A small network was trained on invented records. Each row is its activation on one of them, seen along a few directions.
Here are examples, each followed by its value of one field, Vap.
The word missing means that the record has no Vap.
The largest differences between rows may come from other fields.
In the rows, 500 means zero.
Random noise pushes rows far along 2 fixed directions. That doesn't count. These rows show it; they differ only by the noise:
[498 466 470 537 458 555 513 432 481 591 393 626 463 457 553 390 429 511
 438 612 539]
[653 671 389 384 240 479 548 263 486 689 344 511 545 395 676 453 467 537
 348 470 576]
[535 451 410 690 499 470 535 332 442 661 550 589 468 457 526 280 276 512
 461 683 513]
[482 473 495 469 439 593 504 476 498 561 324 642 462 457 566 440 496 511
 428 580 550]

[431 384 533 663 672 481 538 485 472 495 558 548 435 507 422 457 435 518
 518 599 481] | h4
[449 414 569 439 581 577 473 680 450 400 449 565 475 519 469 536 562 548
 525 466 543] | h7
[591 789 520 413 333 437 468 377 390 419 441 265 522 495 620 609 693 553
 330 344 441] | h4
[546 443 491 352 448 519 523 443 679 735 614 398 567 503 428 633 585 584
 598 318 559] | h6
[391 387 601 629 712 562 431 734 377 311 524 603 404 577 403 417 483 498
 510 620 482] | h7
[543 559 469 425 404 458 468 404 487 516 549 340 552 525 530 610 626 537
 531 296 463] | h5
[491 442 579 455 538 512 545 480 635 596 542 454 508 494 484 588 522 567
 635 374 514] | missing
[639 512 398 189 288 649 625 502 722 646 262 574 586 346 615 588 586 555
 468 379 601] | h1
[497 460 535 611 601 473 528 463 534 500 583 508 434 498 464 484 469 535
 479 568 493] | h4
[569 616 380 556 426 435 491 369 478 608 563 429 540 483 506 437 385 534
 430 580 480] | h1
[376 499 579 597 642 480 421 629 422 313 453 544 466 558 405 491 528 525
 479 587 479] | h1
[630 629 523 263 338 490 499 386 531 540 287 491 608 450 623 675 550 492
 419 324 510] | missing
[457 484 519 422 450 542 511 484 542 465 385 582 480 525 551 529 556 490
 514 487 534] | h2
[592 612 458 568 408 455 512 405 322 454 453 581 498 471 597 360 423 528
 420 581 498] | h2
[611 654 446 421 413 345 468 286 477 580 746 143 566 543 482 614 595 576
 502 231 435] | h6
[548 406 498 273 362 653 607 624 714 624 364 574 572 377 543 542 562 449
 518 432 590] | h3
[521 529 540 312 388 552 496 535 577 476 304 546 535 471 598 687 708 479
 501 393 555] | h5
[577 807 454 422 348 414 506 404 471 483 372 443 548 471 676 527 516 537
 364 435 454] | missing
[495 573 503 419 384 449 536 513 530 502 454 450 538 499 570 562 522 458
 448 460 539] | h3
[534 458 461 689 551 405 519 412 484 550 613 540 515 489 514 425 393 455
 545 620 475] | h5
[556 508 484 583 580 364 517 345 529 603 789 333 518 521 416 520 436 516
 589 457 480] | h6
[426 350 482 710 609 490 462 456 451 467 676 483 462 592 415 380 395 504
 596 542 421] | h2
[417 143 483 810 834 584 541 619 572 568 724 657 385 474 322 217 209 459
 614 774 478] | h7
[249 341 672 462 668 645 374 821 465 219 454 464 384 648 346 627 695 456
 556 450 430] | h3

Here are new rows. What is Vap for each?
[690 746 399 661 401 317 522 311 273 532 576 480 512 477 620 314 377 505
 384 588 437] | h5
[484 546 446 751 573 393 448 334 364 557 701 480 473 526 436 281 294 433
 509 722 415] | h2
[434 155 560 566 752 615 508 648 626 532 612 582 434 503 300 431 364 472
 666 605 413] | missing
[510 554 440 584 565 379 500 408 461 488 636 373 512 562 469 455 400 492
 524 559 453] | h1
[548 510 505 409 456 492 493 484 510 515 482 510 504 446 494 423 534 475
 549 501 486] | h2
[621 668 454 276 306 444 584 347 540 587 343 425 530 421 659 640 635 571
 382 322 554] | h4
[447 461 545 506 645 389 428 526 477 462 652 345 497 579 347 556 506 512
 563 411 499] | h7
[627 781 483 504 292 564 556 403 312 392 210 654 457 454 743 358 499 442
 253 665 509] | h2
